Each row below holds a small network's activations on one input, seen along a few directions.
In each table, some parts of the input vary, and every possible input appears once, in random order.
A made-up example of a description, with smaller parts first: ring(8) and (point or line(9) or (values(3) and line(6))).
Shared parts are said once, and a part with two or three values counts as separate values.

Other details of the inputs shift rows strongly along two fixed directions, in all tables alike. That doesn't count.

Table:
row 1:  353 -158  -35   77  164  169  -14   20   81 -207  139  255  -84
row 2:  -65  -37   -6  -40 -232 -204 -220   58   14  170 -191 -378   81
row 3: 192 109   4  92  13  70 -50 -69  93 -46  68  89 111
row 4:  -23 -155  -42  -54   11 -245 -269  172   42  122  -83 -346   -8
row 5:   -7  -60   -5  -19 -125 -303 -120   82  -46  182 -231 -361   90
row 6: -121  -51   -8  -18  -54 -310 -118  150  -54  205 -155 -350   74
row 7: -316   57   98 -213 -168  162  463 -100 -294  -59 -164  123 -163
row 8:  323 -118  -43  141  145  131   17  -13   91 -173  130  298  -20
row 9: -423   -7   84 -264   26  264  593 -107 -302 -154  -17  363 -305
row 10:  221   -7 -100  169   93  -33 -158 -149  266  -10   34   58  113
row 11: 112 -19 -10 125 116 140  -4  61  68 -92 233 233   0
row 12: -125  151   64  -28    1    7   58   -3  -78   38   37  -20    8
row 13: -47   2   6  26  49  29  63  74 -56 -21  68  88  -1
row 14: -191   41  -56   -8   36   -7   76 -148   71   54  -16   47   -5
row 15: -571   87  142 -350 -308  179  555 -153 -357    8 -245   40 -219
row 16:  284  -51  -19  104   36  261 -106  -28  138 -188  191  277  -17
row 17:  -66  118  -28    9 -189 -210 -181  -49   59  198 -181 -355  185
row 18:  159  109  -43  187  154  182  -50  -42  158 -107  280  300  108
row 19:  172 -192  -62  -11  -62 -343 -410  150  113  155 -191 -494   69
row 20: -12 164  54   7 113   5  51 -25 -39  -8  66  37  10
row 21: -709   72  111 -384 -273  213  448 -107 -338   23 -168   32 -279
row 22:  218 -110  -57  150  225  111  -11   58   93 -146  216  313  -22
row 23:  -94 -151  -52  -84  -48 -381 -294  181    1  237 -207 -525   23
row 24:  337 -132  -31  113  183  120   22  -21   92 -185  139  278  -39
row 25:  328  112   32  154  110  181  -14  -58   78 -162  189  264   60
row 26:  329  119   13  141  117  -38 -146  -34  104  -32   72    3  118
row 27: -170  115   -4  -27 -100 -243 -172   36    8  228 -113 -360  135
row 28: -87  -8  -6   7 -31  96  -7  63  -6 -32 100  90 -25
Each input here is: values(2) and (point or line(4) or line(9)).
The inputs of row 7 and row 13 match in every part but the values(2) part. If row 1 is changed in the same way as row 7 into row 13, which row does it become?
Answer: row 23
Change only the line(4) part in row 17. List by row number the other rows that result.
Answer: row 3, row 25, row 26

Table:
row 29:  866 -269 -139  319  398    6 -125  -78  271 -291  160  384   73
row 30: -454  416  216 -243  -14  611  756 -109 -428 -300  248  628 -191
row 31: -117   81  -15 -127 -220 -113 -313 -134  156  150 -146 -461   31
row 32: -403 -348  -97  -53 -220  329  714   18 -189 -164  -16  583 -207
row 33:  601  123 -102  391  252 -277 -496 -130  439  123  104 -194  326
row 34: -362  106  193 -290  156  514  779  107 -465 -330  251  662 -386
row 35: -704  -50    6 -264 -132 -543  183    6 -302  438 -467 -507  -70
row 36: -161  -84  -44  198 -273  219  264  -96  146  -26   74  361  182
row 37:   40  -88  158 -161 -130  246  464   42 -405 -257 -114  244 -281
row 38: -430   66    8 -378 -660 -336 -211 -137 -104  325 -649 -858    3
row 39: -815   96   26 -320 -470 -300 -187  -79 -102  472 -356 -694   76
row 40: -129  -67   59 -199  179   41  519 -230 -197 -120  -89  218 -226
row 41:  572 -104 -208  364  671  -92 -332  145  337 -166  373  227  151
row 42: -362   16  163 -150    7  324  586  186 -429 -185  123  475 -290
row 43:  864  141   28  451  218  130 -434   79  272 -175  477  191  289
row 44:  826 -382 -155  214  220  223 -382   75  369 -405  241  374  -85
row 45:  316 -262 -198   85  325 -186 -681  286  385   22  194 -259  108
row 46: -158  263    8  186  131   86  188 -207   39    9  100  318   58
row 47:  158  143   95   -6 -416 -293 -279   68 -121  238 -330 -614  262
row 48: -282 -296  -84  -77  -89 -379 -507  245   82  355 -206 -596  -28
row 49:  -45 -287  -49 -179 -105 -406 -476  111  127  245 -292 -711  -99
row 50:  -47  -42  205 -185   -7  117  356  106 -327 -128   -3  102 -246
row 51:  212  180   -6   84  -31   92  173 -282   62  -18 -166  131   82
row 52: -181  216   91   78 -263 -344 -371  205 -100  375 -107 -494  295
row 53:  563   60 -154  341  338  179 -629   57  556 -151  544  238  212
row 54: -369  373   -5  -77  134  151  439 -255  -70  -34   51  252  -40
The inputs of row 35 and row 46 match in every part but one. If row 45 is changed in the same way as row 35 into row 46, which row does it become?
Answer: row 53
What is each input in this table made of?
Answer: values(2) and (point or (values(3) and line(4)))
Change only the values(3) part in row 46. List by row number the other rows that result.
Answer: row 39, row 52

Table:
row 55: -310  138   72 -124 -402   46  209 -254 -141  106 -290 -209   20
row 56:  776 -299  -50  219  261  222 -159  308  114 -344  336  374   78
row 57: -213  -27 -178    5  -92 -276 -361   76  248  200 -130 -342  211
row 58: -646   70   46 -281   46   58  498  -86 -122   22  -62  175 -134
row 59: -400  293  160 -146 -283 -234  346   -9 -467  209 -363 -342   -4
row 60:  500 -105   20  389  410  112 -398  184  237 -177  564  388    9
row 61:   20  -66   43  -54  228  295  365  109 -234 -219  154  432 -289
row 62:   49 -254   40  -56 -159 -339 -303  104  -96  208 -299 -478  -64
row 63:   31  -68  -51  -45 -186 -247 -506  427   28  156   33 -419  218
row 64: -132    4  -43  -39 -143  -62 -258  185   41   79   34 -218  -68
row 65:   -6  298   36  111 -302 -179 -263   24   33  207  -31 -296  266
row 66: -353  -20  113 -265 -148 -197   89  310 -292  123  -17 -306   27
row 67:  330 -257   30  100  210  354  158  -94    9 -285  183  531 -187
row 68:   79 -105   39  -41  161  228  346  286 -339 -260  206  353 -124
row 69:  -32  158  -13  135  -24 -442 -338   33  168  311  -40 -484  288
row 70:  244 -320 -153  120  -22 -426 -391    7  254  227 -262 -397  121
row 71: -160  174   46 -258   33 -264  103  -21 -216   85 -265 -259  -41
row 72:  261  207  113  333  -27 -371 -428  151  177  289   86 -420  397
row 73:   44 -126  -32   53   44 -454 -373  240  -82  203 -156 -396  -34
row 74:  -55 -146 -110 -119 -169  -99 -105   16  132  126 -199 -319   -2
row 75:  296  121  -58  268   65 -360 -201   51   88  176  -58 -187  201
row 76:  301  -73  -43  280  238  323 -361   44  279 -164  404  443   51
row 77:  -46 -122 -130  -81  125 -324  -63  130  -23  149 -139 -202   20
row 78: -392  -75  119 -397 -323  330  491  101 -374 -161 -153   29 -236
row 79:   55  255  -15  150   -5  422  173 -179   49 -138  285  536   89
row 80:  262 -169 -154  219   96  313   23 -193  268 -317  276  521  -87
row 81: -299  191  124 -397 -193  334  455 -281 -200 -192 -172  139 -248
row 82:  201  117   47  164 -328 -258 -353   -3  113  197 -201 -522  276
row 83: -602  -21    3 -234  -31   67  646 -184 -359  -65 -142  278 -333
row 84:   54  210   55   90  324  308  249 -133   82 -185  318  437   28
row 85:  505   51  -62  259   76  310    6 -191  282 -324  320  447   82
row 86: -483  154   71 -327 -298  198  425 -302 -204   -3 -312 -143 -147
row 87: -646  231  105 -388  -35  227  835 -237 -532  -75 -249  197 -291
row 88:  737 -245  -94  287  239  266 -444  168  335 -268  393  236   34
row 89: -246  259  156   17   66  284  488 -194 -157  -50  185  409   -6
row 90: -361  269   36 -158   -8  477  410 -258 -133 -189  111  415  -77
row 91:  497  -66  -43   18   12 -444 -519   53  196  255 -268 -674  205
row 92: -533  331   36 -229 -268  274  473 -238 -173  -15  -72  280 -105
row 93: -442  264  162 -329  -18 -102  196  -81 -191  170 -133 -274  -43
row 94:  275  -41  -67   39  -35 -239 -182  -79   76   97 -206 -348  101
row 95:  573 -259  -18  123  270  338   23   66   92 -329  279  492 -162
row 96: -103  -61    3  110 -140 -297 -674  203  114  307 -106 -527  118
row 97: -546  244  101 -247 -114  -11  634 -194 -409  -15 -244  122 -200
row 98:  203 -201  -49  141  -58  -88 -455   65  234   75  -60 -270   35
row 99:   91 -120  -99   17   81  380  232 -126  233 -324  150  515  -87
row 100: -240 -103  -84 -134  128 -269  100   45  -24   99 -226 -112   10
row 101:  283 -205  -60  -18  179  286  287  -54   71 -249  124  474 -168
row 102:    8 -183  -71  -67  109  270  449 -147  -47 -225  -33  417 -182
row 103:  573  172  -89  233  306  286 -327  -54  293 -287  473  441  144
row 104:  364  -98 -128  398  446  161 -123  -40  333 -232  553  592   56
row 105:  474  -87 -102  321  481  141 -186  115  358 -186  554  447  110
row 106:  160 -195   22   87 -180 -218 -580  152  171  195 -169 -458   24
row 107:  518   -3   12  219  196  306  186 -174  176 -324  190  563  -22
row 108: -194   66   86 -108 -292  -90  287 -205 -231  131 -378 -216  -27
row 109:  -91  -69   10  -13    8 -391 -367  253   16  216   55 -485   46
row 110: -847   66    6 -352 -291  116  391 -229 -233  146 -247   39 -185
row 111:   48  117  139  -14 -334 -151  137  -57 -190  108 -310 -282   48
row 112: -503  -79  100 -217  -48 -238  157   29 -343  197 -311 -304 -179
row 113:  105  -84 -185  123   36 -235 -615  184  348  246    2 -374  277
row 114:  -36 -108   30  111   80 -431 -533  181  163  288   35 -456  141
What is each input in this table made of?
Answer: ring(5) and (point or line(5) or line(6))
The inputs of row 68 and row 66 match in every part but the ring(5) part. If row 59 is changed in the same way as row 68 into row 66, which row does it become?
Answer: row 72
The inputs of row 58 and row 100 match in every part but the ring(5) part. If row 84 is changed in the same way as row 58 into row 100, which row does it become?
Answer: row 87
Start at row 74 and move only the ring(5) part, one step at a time. The first step leads to row 101. Which rows follow, in order?
Answer: row 77, row 105, row 113
Start at row 95 and move only the line(6) part, one step at a time. The first step leads to row 62. Which rows follow, in order?
Answer: row 67, row 101, row 102, row 70
Change only the line(5) part in row 111. List by row number the other rows that result.
Answer: row 91, row 94, row 107, row 108
List by row number the other rows that have the ring(5) part in common with row 65.
Answer: row 57, row 63, row 64, row 76, row 79, row 90, row 92, row 96, row 103, row 110, row 113
Change only the line(5) part in row 81. List by row number the other rows that result.
Answer: row 55, row 82, row 85, row 86

Table:
row 115: -622  -39  237 -544 -408  495  969  -90 -723 -236 -302  339 -522
row 116: -411  -40    7 -243 -228   94 -153   60  -18   75  -62 -252 -131
row 117:  437   68  -69  261  103  151 -105 -173  273 -164  177  290  128
row 118:  468  148   42  241  -58  317  -73 -120  163 -211  235  360  162
row 119:  338   -4  -96  452  362  -38 -225  239  222   -5  442  306  241
row 120:  -29 -325  -41 -147 -106 -362 -242  186  -49  163 -288 -506  -99
row 121: -165  -56    7  -83  -12  462   53    9   49 -228  327  419 -179
row 122:  151 -233 -102   -8   54 -446 -148   41   63  148 -329 -422   27
row 123:  512  -39 -168  340  339   -2 -233 -261  454  -79  168  261  179
row 124: -124 -263   62 -231 -165  -63  104  145 -245  -12 -243 -174 -206
row 125: -244  -21   -9   14   -5 -437 -127  221  -74  307 -132 -438  129
row 126:  142 -252  -16  -59  247  194  392  -48  -61 -260   47  426 -276
row 127: -541  215  153 -233   75  242  749 -130 -391 -158   29  417 -275
row 128: -268   80   10   37   42  134   81   35   -3   20  171  208   15
row 129: -145  115    4  -77 -382 -183 -163 -121   42  238 -288 -438  131
row 130: -186   40 -100  -57 -194 -311 -183 -213  155  284 -333 -463  123
row 131:  124 -116 -157  175  220  256 -196   48  260 -180  404  406   25
row 132:  430  206   56  237  395   48 -141   54   67 -134  363  186  104
row 133:   90  270   86  -74   81 -312 -257  122  -87  200  -93 -443  121
row 134:   39  246   96   -2 -359 -239 -103   -6  -99  230 -293 -482  301
What is each input in this table made of?
Answer: line(5) or line(6) or line(9)
Start at row 116 and move only the line(9) part, one step at a time. The first step leads to row 121. Which rows follow, in order?
Answer: row 131, row 128, row 119, row 125, row 127, row 132, row 133
List by row number the other inputs of the same sort as row 134.
Answer: row 117, row 118, row 123, row 129, row 130
